Each row below holds a small network's activations on one input, seen along a few directions.
In each table, some parts of the input vary, and every possible input appears once, in random order.
A made-up example of a description, with smaller parts first: one of 2 separate values, together with either a single point or one of 9 places along a line or (one of 4 places along a line, together with one of 5 places around a ring).
Shared parts are said once, and a part with two or three values counts as separate values.
In the rows, 128 means zero.

Other details of the inputs shift rows strongly along three fixed directions, in all tables alike. That doesn't count.

Rows:
x1: [131 154 163 167 174 144 131 117 134 172 160 137 129  86  80]
x2: [ 91  99 134 164 138 100 102 118 133  90 151  71 145 130 141]
x3: [106  91 156  93 144 177  99 116 147  66 142  83  82 172  97]
x4: [127 137 114  71 141 145 108 131 116  67  92 102 113 179 148]
x5: [158 156 108 139 101 107 161 138 117 190 109 183 132 103 141]
x6: [110 138 121  69 131 139 121 136  79  99  65 105 130 181 169]
x7: [151 128 118 124 113 156 132 121 163 148 162 170 119  97  98]
x8: [128 144 125  76 130 128 129 137  95 104  79 105 129 168 158]
x9: [ 82 126 169 226 182 102 112 111 131 143 170  93 134  92  83]
x10: [180 128 149 106 136 216 141 133 193  98 195 187  90 130  78]
x11: [154 150 114 122 107 128 144 122 144 162 142 168 120 104 126]
x12: [146 160 101 143  95 106 154 121 121 201 125 179 143  93 154]
x13: [152 118 154 100 143 195 124 129 179  69 174 143  77 153  82]
x14: [ 70  93 134 153 139  99  99 128 108  71 111  58 140 160 134]
x15: [157 166  89  93 104 118 145 129 104 177  75 172 118 130 161]
x16: [135 145 104 124 113 117 135 133 115 149 121 156 160 106 150]
x17: [203 141 126  46 151 224 134 156 164  61 129 181  95 165  99]
x18: [159 171 107  84 110 131 158 143  88 165  76 165 154 138 172]
x19: [191 135 120  90 137 182 142 153 162 108 136 187 128 131 101]
x20: [ 87 128 112 117 119 111 112 113  99 125  91 105 114 157 162]
x21: [130  86 141 160 134 136 109 113 187 115 193 117 109 102  86]
x22: [151 110 144 112 133 168 128 137 159 105 169 134 136 111  90]
x23: [ 51  59 163 242 125  68 103 107 153 117 199  54 137  92  95]
x24: [152 136 142 157 101 111 160 124 148 191 175 161 137  70 112]
x25: [ 96 117 134 141 135  99 117 133 111  83 112  81 136 155 144]
x26: [145 122 130 119 118 131 138 126 137 160 128 143 119 120 119]
x27: [140 194 112 156 155 116 142 119 101 214 106 176 146  84 121]
x28: [117 132 123 125 111  90 135 123  93 165  87 110 121 135 159]
x29: [103 124 127 190 116  72 138 133 108 145 131 113 172 107 155]
x30: [ 95  96 154 115 147 171 101 121 146  53 147  96  82 178 109]
x31: [142 113 131  87 142 149 119 139 130  96 109 110 125 158 126]
x32: [133 111 132 171 118 111 137 128 152 156 156 146 129 100 107]
x33: [ 87 120 136 108 122 122 119 117  94 122  95  94 110 165 155]
x34: [103 134  96 113 120 100 113 129  90 122  74 106 151 146 161]
x35: [100 108 139 165 130 110 123 133 127 104 150 110 152 119 129]
x36: [172 131 132 150 113 112 157 142 145 175 164 160 162  64 118]
x37: [123 127 140 142 114 119 140 119 125 158 141 126 126 119 138]
x38: [105 111 108 154 125  73 112 127 113 132 106  92 158 122 153]
x39: [129 151  89  80 127 108 119 137  80 115  45 114 131 170 182]
Each input here is: one of 3 separate values, together with either a single point or (one of 2 separate values, together with one of 6 places around a ring).
Changing only the choice among 3 separate values turns x27 into x9. The same change can be made to x11. Which row results? -> x13
Change only the choice among 2 separate values in x7. List by row number the other rows that result. -> x34

Rows:
x40: [131 140 117  97 124 130 131 134 104 130  91 130 129 148 148]
x41: [153 134 128  96 136 161 128 134 142 108 131 143 119 137 117]
x42: [143 120 138 123 129 145 131 132 147 120 152 136 127 117 110]
x43: [114 118 125 163 116  92 130 124 126 149 136 119 141 108 136]
x44: [113 145 131 155 134 106 132 120 111 167 120 129 131 112 127]
x45: [129 139 111 101 122 128 127 129 109 129  92 132 121 150 150]
x46: [138 118 138 139 121 134 134 126 151 132 163 136 128 107 112]
x47: [149 132 128 102 134 162 129 136 141 103 133 147 119 141 119]
x48: [140 118 138 128 125 145 132 128 150 121 155 136 121 122 113]
x49: [147 133 127  99 135 164 127 134 140 104 133 146 119 140 120]
x50: [130 109 137 158 128 128 126 125 159 126 175 130 136  99 104]
x51: [113 119 125 162 115  91 129 123 126 149 137 118 140 105 135]
x52: [ 63  81 151 141 155 116  83 115 124  42 129  32 108 178 131]
x53: [127 140 117  99 119 130 131 129 107 131  94 130 123 152 150]
x54: [131 139 117 125 122 113 134 133 112 142 106 132 141 129 145]
x55: [108 136 136 170 135 100 131 119 116 164 130 122 134 108 125]
x56: [129 135 121 123 119 114 136 134 110 143 106 131 138 130 144]
x57: [129 141 111 105 123 128 129 133 108 125  89 135 127 152 148]
x58: [132 134 143 136 148 152 125 121 142 134 149 137 113 119 101]
x59: [149 127 131 119 133 148 130 132 147 122 148 141 130 118 114]
x60: [119 130 117 146 116 100 131 128 117 146 119 128 143 117 140]
Changing only one part turns x58 into x55. The same change can be made to x59. Which row results? -> x54
What is each input in this table made of? -> one of 3 separate values, together with either a single point or one of 6 places around a ring
Change only the choice among 3 separate values in x57. List by row number the other rows that result. -> x50, x60
Change only the place on the ring of 6 in x51. List by row number the other rows that result. -> x41, x42, x46, x52, x60
